A small network was trained on invented records. Each row is its activation on one of them, seen along a few directions.
Records have a field called S. Each example row is followed by its value.
Other fields move the rows too, some of them a lot.
(in the rows, 500 means zero)
Random noise pushes rows far along 12 fixed directions. That doesn't count. These rows show it; they differ only by the noise:
[500 563 538 448 457 536 355 497 497 557 482 419 513 434 516 517 613 465
 329 692 570 638 517 572 523]
[486 504 539 429 485 541 417 580 471 550 499 453 546 561 428 553 427 495
 490 631 537 610 495 484 492]
[352 306 429 702 591 374 692 407 411 634 586 470 376 576 634 522 314 378
 451 264 551 503 727 729 610]
[629 644 416 646 436 580 494 337 569 361 495 569 531 574 682 540 772 505
 578 601 567 372 520 427 579]
[331 364 496 706 341 379 657 505 399 295 539 478 356 429 468 289 471 552
 571 421 391 459 548 568 536]
[510 377 664 465 585 371 521 389 558 490 332 644 527 249 541 507 616 508
 447 534 644 549 593 637 441]
[471 483 645 273 538 480 321 492 528 598 352 510 600 428 529 445 620 443
 323 509 537 606 445 579 413]
[502 460 639 405 466 339 575 523 599 457 367 564 371 483 472 392 451 471
 414 496 479 607 558 507 445]
[542 596 480 651 485 387 720 483 345 377 451 496 584 571 573 549 631 539
 536 468 547 509 547 406 481]
[539 422 469 395 646 452 411 652 550 584 437 584 253 750 580 512 567 434
 554 719 456 648 641 535 525]
[541 573 269 483 334 834 319 329 456 522 635 337 381 652 682 680 574 506
 676 511 365 207 373 434 633]
[437 485 568 471 479 530 397 565 621 508 424 568 609 788 573 325 406 385
 501 559 487 741 519 504 512]
[425 451 571 507 501 541 457 520 443 490 433 405 529 496 555 420 554 431
 431 688 546 728 547 567 540]
[551 471 588 429 485 490 505 380 691 478 460 539 368 447 502 448 482 425
 430 484 554 400 543 505 536]

[529 675 422 661 421 378 418 504 518 469 494 667 698 494 598 476 770 558
 386 463 504 558 500 581 421]
s9
[412 380 468 471 588 500 512 576 517 678 553 501 449 684 468 548 175 423
 515 343 448 575 580 573 524]
s1
[429 522 351 511 338 632 314 451 384 587 633 498 608 472 489 723 416 640
 618 451 428 404 377 585 468]
s6
[580 608 581 420 613 570 537 435 529 506 424 486 732 560 497 493 544 403
 413 429 643 462 413 350 464]
s11
[609 570 565 369 530 533 442 565 520 517 461 446 460 526 428 575 540 494
 476 677 521 524 468 428 470]
s9
[439 455 605 358 666 428 476 686 360 494 397 474 572 546 492 353 664 454
 444 533 484 635 483 489 424]
s4
[439 400 641 487 540 480 307 541 697 482 378 713 668 487 504 278 514 466
 478 619 569 723 526 593 462]
s11
[401 607 437 428 388 506 352 684 430 679 675 368 591 692 359 496 291 454
 379 402 436 563 411 525 492]
s10
[454 614 497 460 409 575 460 465 512 526 511 388 607 455 512 454 508 460
 346 412 464 490 387 479 517]
s5
[469 416 660 419 579 394 537 546 521 402 365 607 621 422 434 420 557 527
 556 477 543 495 463 462 378]
s6
[508 554 536 562 423 593 334 360 578 582 436 601 838 506 633 518 528 496
 467 489 623 624 467 612 491]
s2
[494 457 485 598 805 531 495 427 525 496 525 585 696 622 668 373 778 352
 535 393 674 320 550 541 587]
s5
[583 585 493 375 506 305 544 740 424 523 548 442 178 362 249 609 510 593
 359 715 441 558 585 461 453]
s7
[590 487 426 402 609 471 472 555 512 790 653 362 194 421 380 819 317 480
 341 602 591 445 669 588 560]
s1
[348 267 433 598 539 817 465 426 434 398 604 320 370 614 615 324 534 387
 741 663 443 426 512 535 728]
s10
[408 536 509 800 273 563 716 390 375 208 525 307 642 412 573 283 521 520
 554 492 498 556 450 463 578]
s2
[341 267 566 501 407 463 497 564 407 440 486 517 505 431 385 444 311 629
 734 485 453 552 483 613 466]
s3
[553 463 547 462 503 296 547 640 530 439 513 646 386 366 215 501 446 634
 547 507 483 380 492 448 390]
s8
[499 540 594 305 648 505 482 586 491 583 523 456 602 579 362 397 482 380
 347 304 539 360 390 392 426]
s4
[425 428 477 530 468 503 335 520 485 578 497 639 587 398 502 579 441 577
 562 574 464 617 525 653 459]
s7
[425 509 502 622 382 502 703 429 382 371 583 305 491 470 437 405 462 500
 502 333 477 353 458 412 550]
s3
[534 601 535 492 460 611 491 455 562 463 621 429 713 558 341 457 361 451
 474 381 583 344 389 361 544]
s8

Here are new rows. What is S for each?
[572 491 588 464 466 563 620 406 571 405 502 404 328 412 472 480 443 459
 496 565 544 395 522 413 572]
s4
[493 429 512 513 415 612 545 420 459 432 435 506 580 438 517 604 383 617
 733 526 481 500 459 457 461]
s1
[574 423 484 616 673 354 813 513 450 618 555 468 330 585 457 664 300 439
 485 430 644 481 732 511 572]
s2
[509 435 644 265 405 558 520 508 470 326 241 504 513 619 565 332 521 532
 734 468 297 569 307 302 379]
s8
[447 447 428 334 638 557 356 703 334 584 467 416 425 637 526 500 608 473
 562 603 335 570 469 482 477]
s7
[445 492 409 782 370 486 738 422 369 340 598 427 466 581 564 453 440 537
 617 400 442 443 560 487 579]
s9
[479 448 549 454 428 664 398 398 578 457 555 477 583 326 397 466 462 517
 522 413 527 259 344 501 524]
s2
[539 607 411 546 399 409 586 436 459 480 503 500 387 544 638 572 592 535
 425 423 415 500 536 494 489]
s6
[546 434 611 446 546 567 444 426 719 526 536 532 447 395 387 476 321 430
 450 566 629 473 565 553 566]
s1
[468 414 526 552 610 580 443 313 536 538 493 611 716 416 638 467 618 427
 517 293 626 304 486 592 510]
s4
[547 494 519 349 608 657 311 430 647 630 406 493 520 669 682 484 544 334
 471 623 513 601 495 538 562]
s8
